These are the activations of a small neural network, seen along a few directions. Each row is one input.
In each table, some parts of the input vary, and every possible input appears once, in random order.
Descriptions start from the smaller parts, as in this example, which fits no table here: one of 2 separate values, together with either a single point or one of 9 places around a ring or (one of 4 places along a line, together with one of 8 places around a ring).
Shared parts are said once, and a part with two or three values counts as separate values.
(in the rows, 128 means zero)

Other details of the inputs vary at random and push rows far along two fixed directions, the same in every table; ignore that.

A family of inputs:
row 1: [126 134 166 139 128 121  95 146 169 147 165 120 142 188 168]
row 2: [106 110 106 113 123 137 116 130 117 113 107 120 137  97  81]
row 3: [150 135 197 165 145  86 119 159 156 102 154 141 112 197 200]
row 4: [142 127 167 151 146 102 129 141 136 100 133 141 111 158 164]
row 5: [116 124 101 109 127 152 127 106 120 146 120 125 137 104  98]
row 6: [141  66  95 140 166 133 160  52  61  74  91 204  49  79 153]
row 7: [117 133 108 112 123 136 137 129 114 124 106 117 142  93  81]
row 8: [131 142 165 139 126 119 106 146 166 151 164 120 143 186 170]
row 9: [150 126 146 153 127  95 158 132 107  92 131 159 101 141 178]
row 10: [128  99  82 122 132 127 173  90  60  79  83 169  92  58 104]
row 11: [152 158 162 141 129 119 127 144 160 160 156 114 137 176 170]
row 12: [ 83 127  97  92 100 154  90 153 142 147 117  80 182  98  38]
row 13: [158 105  99 145 132 106 199  90  52  71  92 189  67  77 158]
row 14: [122 182 177 122 127 129  89 189 200 175 153  58 191 178 100]
row 15: [130 158 120 112 118 148 124 134 148 178 134  93 160 128 102]
row 16: [158 142 179 158 140 103 130 136 153 134 162 144 113 194 210]
row 17: [148 158 140 133 127 118 148 146 133 138 124 111 136 131 127]
row 18: [124 131  99 110 124 149 138 107 117 150 119 124 136 102 102]
row 19: [128 172 160 121 123 139  96 161 189 191 162  76 178 179 124]
row 20: [112 148  92  98  98 156 124 131 133 176 128  93 170 105  77]
row 21: [112 138  80  97 112 149 147 124 103 136  95 107 152  64  50]
row 22: [123 138 106 115 115 131 147 132 111 126 110 118 141  96  92]
row 23: [ 94 115  78  97 108 149 126 124 102 122  98 114 152  68  49]
row 24: [121 111 126 130 156 153  87 116 161 130 138 120  82 119 133]
row 25: [144 150 156 142 116 114 126 147 153 153 161 121 138 177 176]
row 26: [129 135 133 124 138 140 120 120 142 150 135 121 136 138 128]
row 27: [112 102  84 115 113 141 141  95  89 119 116 154 118  90 115]
row 28: [116 164 101  98 101 148 132 152 136 166 115  76 178  95  54]
row 29: [146 108 139 155 135  94 160 118  91  74 122 176  85 130 180]
row 30: [ 91 105  70  95 108 162 118 102 104 140 112 126 146  78  68]
row 31: [142 147 154 143 112 113 125 147 150 149 162 123 138 176 177]
row 32: [138 109 149 153 133  97 139 131 111  82 130 162  99 145 174]
row 33: [ 93 135  94  88 120 174  95 123 147 176 122  84 176 101  49]
row 34: [133  66  96 144 140 110 165  83  51  45  89 201  59  77 149]
row 35: [140  85 133 150 154 118 134  89 104  91 126 183  73 136 184]
row 36: [108 122 107 108 128 155 109 114 133 150 125 116 146 113  93]
row 37: [117 128 112 113 139 142 128 126 119 123 100 114 137  91  73]
row 38: [123 129 161 141 119 118  96 147 162 141 167 125 142 187 172]
row 39: [146 130 148 145 131 113 137 122 131 129 147 148 113 160 182]
row 40: [132  60  89 139 149 128 158  58  58  69  98 208  54  82 159]
row 41: [120 110  85 117 111 138 149  97  88 123 117 152 118  91 120]
row 42: [160 173 176 147 136 107 137 165 161 146 143 102 140 170 155]
row 43: [107 158 173 121 120 129  66 193 203 164 157  61 190 183 100]
row 44: [146 114 143 147 144 115 142 104 117 112 137 166  94 148 184]
row 45: [ 89 137  97  92 133 176  67 155 179 155 114  54 140  74  24]
row 46: [144 148 163 147 123 101 136 157 141 121 144 126 132 164 164]
row 47: [156 140 203 167 157  89 120 157 161 105 150 136 110 197 197]
row 48: [132 129  95 116 131 134 165 110  90 113  91 136 118  72  89]
row 49: [122 126 145 129 140 126 107 145 145 120 123 113 135 135 111]
row 50: [ 82 116  88  92 102 166  86 129 141 162 130  95 174 106  61]
row 51: [114 117 111 114 141 144 117 126 122 119  99 114 133  92  72]
row 52: [110 156 154 120 106 135  84 165 184 178 170  85 182 182 129]
row 53: [156 138 148 147 132 113 147 123 130 135 144 144 110 157 183]
row 54: [149 151 201 162 132  86 117 173 168 118 166 126 131 208 198]
row 55: [117 143  84  97 123 153 149 121 106 140  89 103 150  62  44]
row 56: [130 128 123 129 117 127 134 120 124 137 139 138 128 136 148]
row 57: [111 154  99 103  90 140 130 153 128 155 122  87 175 101  70]
row 58: [154 127 157 153 153 101 154 125 116  93 120 156  94 140 168]
row 59: [136 116 153 145 143 119 118 119 139 123 147 149 110 165 177]
row 60: [131  88 135 149 135 114 124 106 112  96 140 174  90 148 186]
row 61: [145 116  86 128 125 122 187  97  63  93  88 162  93  64 117]
row 62: [140  98 146 149 156 121 123 102 124 106 134 165  88 150 179]
Each input here is: one of 2 separate values, together with either a single point or (one of 5 places along a line, together with one of 6 places along a line).
The inputs of row 42 and row 15 match in every part but the choice among 2 separate values. If row 14 is changed in the same way as row 42 into row 15, which row does it become?
> row 26
Which other rows does row 4 become when the choice among 2 separate values takes its other values? List them by row number.
> row 59
Start at row 32 and move only the place on the line of 6, one step at a time. The first step leads to row 23. Which rows follow, in order?
> row 3, row 4, row 47, row 37

A family of inputs:
row 63: [122 132 128 118 127 146 104 133 147 162 131 102 159 138 103]
row 64: [117 102  43  96 102 156 164  89  63 125  80 138 126  38  60]
row 65: [107 138 116 112 116 142 105 155 146 139 122  87 157 112  74]
row 66: [115 154 117 112  99 133 124 147 146 155 143 102 155 127 112]
row 67: [133 116  82 113 125 134 179  87  68 114  88 158 120  70  99]
row 68: [145 153 163 136 128 114 133 145 149 149 143 118 153 172 152]
row 69: [132 138 160 142 137 126 102 140 164 143 161 120 123 171 166]
row 70: [141 150 166 145 120  97 129 169 152 118 144 117 132 163 157]
row 71: [135  83  69 116 142 145 173  61  54 101  75 176  90  54 101]
row 72: [132 120 122 125 116 136 111 135 139 151 131 112 139 137 124]
row 73: [115 133 128 118 117 135  98 160 159 139 129  89 148 129  93]
row 74: [134 140 134 122 126 130 133 130 133 149 127 118 152 140 122]
row 75: [151 100 153 153 169 108 137 110 116  82 113 167  76 135 167]
row 76: [106 130 123 111 134 149  93 143 150 142 118  93 154 114  71]
row 77: [142 150 161 139 129 118 125 146 150 149 146 116 150 171 151]
row 78: [100 133  97 102 111 161  99 132 146 163 134  92 152 107  79]
row 79: [145 138 165 145 147 102 141 139 135 104 128 139 115 152 157]
row 80: [ 96 123  59  91 112 168 136  99  96 141 104 120 139  53  54]
row 81: [127 151 128 120 110 132 128 144 135 157 135 102 166 137 110]
row 82: [140 144 176 149 145 105 121 155 153 115 141 124 126 167 157]
row 83: [ 97 122  79  88 125 171 117 102 125 155 110 111 146  77  57]
row 84: [139 154 172 146 131 100 129 163 148 117 143 119 135 163 154]
row 85: [156 125 157 148 147 111 144 118 126 123 131 150 113 161 175]
row 86: [144 126 143 146 128 112 137 127 134 118 147 149  96 150 184]
row 87: [143 115 137 149 145 117 141 105 115 105 136 164  83 135 180]
row 88: [146 112 139 150 155 117 148  96 111  99 132 175  75 134 185]
row 89: [ 97 122  53  88 115 165 151  88  83 132  93 133 134  41  51]
row 90: [106 135 122 110 130 146 100 145 148 141 118  92 157 113  71]
row 91: [139 145 154 142 118 111 127 147 153 135 158 128 121 165 177]
row 92: [156 120 142 152 138 108 156 113 103 108 127 160 100 142 178]
row 93: [109 145 122 112 119 139 111 152 142 138 122  91 160 113  76]
row 94: [158 110 135 151 130 108 150 117 109 109 127 159  94 143 181]
row 95: [141 140 127 131 108 115 149 139 119 135 129 128 139 134 141]
row 96: [125 139 134 127 133 122 136 139 126 115 118 123 134 118 110]
row 97: [113  98 150 142 124 113 102 126 131 108 155 158 128 172 174]
row 98: [126 134 126 127 122 120 135 142 121 112 118 121 130 112 111]
row 99: [102  75  28  95 132 175 151  51  50 106  74 164  86   8  57]
row 100: [137 136 175 142 151 114 108 151 164 123 138 117 128 169 148]
row 101: [131 135 129 127 121 134 123 134 132 148 132 114 148 137 122]
row 102: [122  74 131 146 128 108 126 101 101  80 136 190  91 147 188]
row 103: [114 132 124 118 133 147 107 123 147 149 138 116 134 128 115]
row 104: [136 125 164 145 135 113  97 161 166 121 143 112 119 166 153]
row 105: [128 133 118 128 126 129 142 115 114 123 131 142 116 115 137]
row 106: [132 125 122 125 113 134 118 138 137 150 131 112 142 137 124]
row 107: [142 124 145 149 137 117 130 123 133 117 148 148  95 150 181]
row 108: [124 134 121 119 113 142 109 142 143 161 134  97 159 136 106]
row 109: [146 136 164 154 142  98 141 143 127  97 133 143 107 150 167]
row 110: [154 126 155 151 151  94 165 122 106  82 116 167  92 135 170]
row 111: [123 137 125 119 119 143 109 138 143 161 134  98 161 137 104]
row 112: [126 120  86 121 117 132 165  98  83 109 111 157 104  77 122]
row 113: [120 137 147 129 134 130  99 155 155 132 134 100 143 141 111]
row 114: [115 148 147 120 130 133 100 160 163 143 133  89 161 140  94]
row 115: [127 149 125 120 105 131 128 148 136 156 135 100 165 136 112]
row 116: [135  95 110 136 135 132 129 101 113 112 125 159  79 112 155]
row 117: [145 133 155 149 129  98 138 150 134 101 132 136 109 147 162]
row 118: [ 73 110 106  98 112 155  87 121 135 144 134 116 178 124  75]
row 119: [147 100 141 147 164 122 138  89 118 103 128 175  71 137 183]
row 120: [129 154 126 120 102 127 134 149 133 154 136 103 167 137 114]
row 121: [148 100 148 157 160 108 132 115 111  79 118 164  73 132 170]
row 122: [135  65  39 125 140 136 207  32   7  53  67 223  33  11 129]
row 123: [138 158 165 136 132 112 132 142 157 141 155 127 136 171 166]
row 124: [114 143 136 121 126 134 104 156 152 137 130  93 154 130  93]
row 125: [109 143 118 112 113 138 112 157 143 138 123  89 159 112  77]
row 126: [141 133 153 147 145 115 138 118 133 118 145 152 101 152 178]
row 127: [139 141 165 145 126 104 117 166 158 119 144 114 126 164 155]
row 128: [144 113 159 155 149 108 116 138 137  98 132 140  94 151 167]
row 129: [105 113 164 137 124 119  86 140 152 126 166 138 150 188 164]
row 130: [126 151 146 128 128 117 131 151 137 124 127 115 146 133 115]
row 131: [132 125 124 126 132 137 126 119 125 142 123 125 137 129 120]
row 132: [125 131 130 115 129 145 107 130 148 163 128 103 160 140 103]
row 133: [124 142 129 118 121 140 117 137 143 160 131 102 163 137 104]
row 134: [107 130 114 112 118 155  90 135 157 161 142  95 145 126 100]
row 135: [128 128 121 122 137 133 141 106 122 127 125 144 115 118 133]
row 136: [159 121 137 151 125 102 161 122 105 108 128 160 100 143 182]
row 137: [148 138 161 154 133  94 146 148 125  96 133 142 109 149 169]
row 138: [121 153 114 112 105 136 134 140 125 156 127 102 171 120  94]
row 139: [114 134 136 120 135 148  92 132 164 158 147 107 140 144 120]
row 140: [113 159 126 112 115 136 125 138 145 155 140 107 158 128 107]
row 141: [118 142 141 116 133 133 108 150 156 139 124  97 155 133  92]
row 142: [152 105 143 156 143  99 146 126 111  78 119 163  74 130 174]
row 143: [134 112 118 131 133 137 125 112 115 133 121 133 123 122 128]
row 144: [101 138 107 102 104 157  89 146 165 173 143  83 159 124  87]
row 145: [149 135 158 149 126 112 125 145 143 138 148 125 130 172 172]
row 146: [114 153 126 108 120 140 122 134 150 158 137 105 158 130 103]
row 147: [119 124 105 117 115 141 123 123 132 139 132 122 122 113 120]
row 148: [ 73  98  82  85 114 163 104 101 113 138 114 128 171  94  56]
row 149: [155 141 157 150 135 102 157 128 118 119 135 151 121 158 177]
row 150: [115 137  91 102 112 150 142 119 108 150 108 113 162  90  71]
row 151: [104 149 101 104 102 149 119 138 138 158 135  96 159 108  87]
row 152: [150 117 149 151 136 117 123 128 132 128 139 138 112 161 173]
row 153: [146 106 144 154 148 107 136 124 113  83 120 156  81 130 165]
row 154: [146  83  68 132 132 128 194  64  34  79  80 192  70  54 131]
row 155: [152 116 154 152 159 100 156 117 110  81 114 167  84 135 169]
row 156: [111 116  82 102 134 157 142  90 104 132 106 138 119  75  86]
row 157: [114 158 123 113 109 136 124 142 143 154 143 104 158 127 108]
The inputs of row 121 and row 76 match in every part but one. If row 81 is changed in the same way as row 121 into row 76, which row does it become?
> row 150
The inputs of row 90 and row 113 match in every part but one. If row 96 is changed in the same way as row 90 into row 113, which row does it become?
> row 109
The inputs of row 129 and row 148 match in every part but one. If row 80 is changed in the same way as row 129 into row 148, which row does it become?
> row 135
Describe the family of inputs behind these rows.
> one of 5 places along a line, together with either a single point or (one of 3 separate values, together with one of 6 places along a line)
Start at row 95 and move only the place on the line of 6, one step at a time. The first step leads to row 136. Which rows follow, in order?
> row 64, row 94, row 106, row 72
Which other rows does row 138 become when the place on the line of 5 takes its other values? List them by row number.
> row 67, row 95, row 120, row 149
Which other rows does row 149 become when the choice among 3 separate values takes its other values? List them by row number.
> row 130, row 140

A family of inputs:
row 158: [120 175 136 108 110 135 122 168 157 170 128  71 194 135  73]
row 159: [ 87 130  99 101  66 145  98 142 142 173 164 103 190 145 110]
row 160: [130  88  74 118 150 156 158  52  70 115  95 177  83  67 120]
row 161: [162 161 197 163 129  81 143 169 152 123 156 130 138 203 198]
row 162: [130 108  97 121 149 155 130  85 115 132 116 144  89  92 122]
row 163: [146 147 127 128 143 125 157 129 116 121 103 121 120 101 106]
row 164: [126 168 125 110 126 142 124 160 154 156 115  73 157 104  66]
row 165: [157 130 175 162 159 117 106 132 172 131 163 137  76 181 211]
row 166: [125  95  83 116 138 151 151  65  83 126 107 170 103  87 122]
row 167: [146 126  97 128 144 129 168 113  92  93  86 139  78  57 102]
row 168: [101 122  98 105  91 148 112 119 128 164 146 122 167 132 113]
row 169: [120 102  92 117 122 145 141  82  95 134 123 160 120 108 131]
row 170: [ 83  51 114 125 151 141  72 109 119  68 110 153  96 104 101]
row 171: [103 164 124 110  62 120 117 186 147 160 152  79 206 148  96]
row 172: [104 146 111  96 125 174  87 128 170 194 140  77 170 125  74]
row 173: [132 100 202 172 166  73 102 170 142  36 125 151  90 170 170]
row 174: [159 123 147 159 121  82 179 127  86  82 127 176 101 145 194]
row 175: [171 169 207 165 152  87 140 167 164 126 150 121 126 200 194]
Describe the family of inputs behind these rows.
> one of 2 separate values, together with either a single point or one of 8 places along a line
The inputs of row 163 and row 172 match in every part but the choice among 2 separate values. If row 174 is changed in the same way as row 163 into row 172, which row does it become?
> row 168

A family of inputs:
row 176: [126 119 117 130 119 140 123 113 128 143 146 135 115 135 153]
row 177: [ 92 110 105 105 122 153  93 125 136 137 125 112 149 109  78]
row 178: [ 96 138 133 108 115 147  77 159 171 163 141  80 180 145  79]
row 179: [149 146 170 153 155 103 128 156 150  98 127 119 103 142 147]
row 180: [130 102  39 106 116 150 193  68  42 107  74 163  88  19  83]
row 181: [177 143 189 177 157  71 170 136 118  79 134 172  83 170 217]
row 182: [153 127 180 162 149  95 127 144 142 103 140 143 108 176 184]
row 183: [ 90 132 135 110 113 147  73 146 173 162 158  97 175 159 106]
row 184: [124 131 123 122 114 129 130 128 124 141 130 125 151 134 122]
row 185: [150 127 164 153 130 106 130 130 137 128 158 151 114 184 203]
row 186: [129 113 159 145 137 114 114 126 138 115 149 151 118 171 177]
row 187: [109 165 130 105 115 141 105 171 160 160 124  66 187 121  56]
row 188: [131  87  59 122 124 143 170  64  56 106  95 180  77  56 127]
row 189: [143 132 125 115 184 179 109  68 156 194 132 126 110 129 126]
row 190: [111 126 112 112 110 140 119 125 126 148 131 119 158 126 106]
row 191: [139 100  73 123 129 126 195  76  43  85  77 180  91  54 111]
row 192: [105 152 129 106 124 147  85 172 171 154 123  62 172 118  52]
row 193: [104 121 110 110 111 145 110 121 130 148 136 121 156 128 107]
row 194: [115  91 147 143 154 126  89 123 152  98 142 145  85 147 158]
row 195: [129 138 125 123 115 125 138 133 123 140 126 122 152 132 119]
row 196: [130  98  70 117 131 134 185  80  46  84  72 171  99  45  90]
row 197: [132 103 180 158 155 107  97 130 155  98 162 159  93 190 207]
row 198: [114 135 135 122 110 141 103 141 157 164 160 106 159 163 134]
row 199: [114  65  69 116 149 149 137  76  70  72  76 168  73  40  89]
row 200: [153  89 165 172 154  93 143  93 108  77 152 208  60 177 246]
row 201: [121 141 130 122 138 134 114 155 145 123 113  93 135 106  81]
row 202: [106  43  40 112 152 156 147  48  42  57  62 193  47   7  76]
row 203: [125 164 108 106 107 134 149 144 128 149 117  98 159  99  84]
row 204: [133 144 115 121 109 133 134 132 133 155 133 115 137 124 128]
row 205: [124 122 135 128 140 133 105 145 144 117 119 107 124 121 100]
row 206: [161 160 175 155 135  89 158 151 136 116 140 136 121 167 177]
row 207: [115 137 114 112 124 139 123 142 127 134 110 100 156 102  71]
row 208: [117 120  80 105 106 148 146 105  96 138 108 131 140  87  93]
row 209: [166 138 176 163 135  91 149 138 134 119 153 153 107 187 217]
row 210: [177 116 189 181 158  73 160 122 111  77 139 189  76 185 240]
row 211: [105 142 140 114 111 139  90 154 165 163 148  91 182 158 102]
row 212: [167 151 183 164 139  84 158 146 133 110 144 148 113 181 201]
row 213: [118 162 104 101 100 143 139 146 132 161 120  88 173 103  73]
row 214: [105 115 110 112 132 150  95 138 141 129 113  99 137 100  69]
row 215: [131 120 142 142 127 129 111 121 142 140 162 144 107 164 186]
row 216: [142 119 165 152 145 107 120 137 138 107 137 143 112 165 169]
row 217: [157 155 150 145 124 108 151 143 139 133 142 129 113 150 173]
row 218: [113 168 115  99  94 144 118 159 154 182 135  71 194 126  73]
row 219: [123 184 126 108 100 138 123 171 168 179 142  68 175 128  88]
row 220: [138 106  82 124 136 124 192  84  49  78  75 174  91  52 102]
row 221: [115 175 144 112 120 132 110 178 166 155 129  67 181 130  69]
row 222: [150 125 175 157 140  97 131 137 136 111 147 151 116 183 193]
row 223: [ 98 139 127 109 104 150  82 142 169 177 164  95 174 158 116]
row 224: [123 139 104 114 105 144 125 128 133 161 134 109 145 118 113]
Describe the family of inputs behind these rows.
> either a single point or (one of 6 places along a line, together with one of 8 places along a line)
Which other rows does row 213 become when the place on the line of 8 takes its other values? List them by row number.
> row 185, row 198, row 203, row 208, row 209, row 218, row 223
Which other rows does row 220 become when the place on the line of 6 takes its other values? List them by row number.
> row 187, row 201, row 212, row 213, row 217
Which other rows does row 191 become when the place on the line of 8 takes its other values? List them by row number.
> row 184, row 190, row 193, row 195, row 200, row 206, row 212
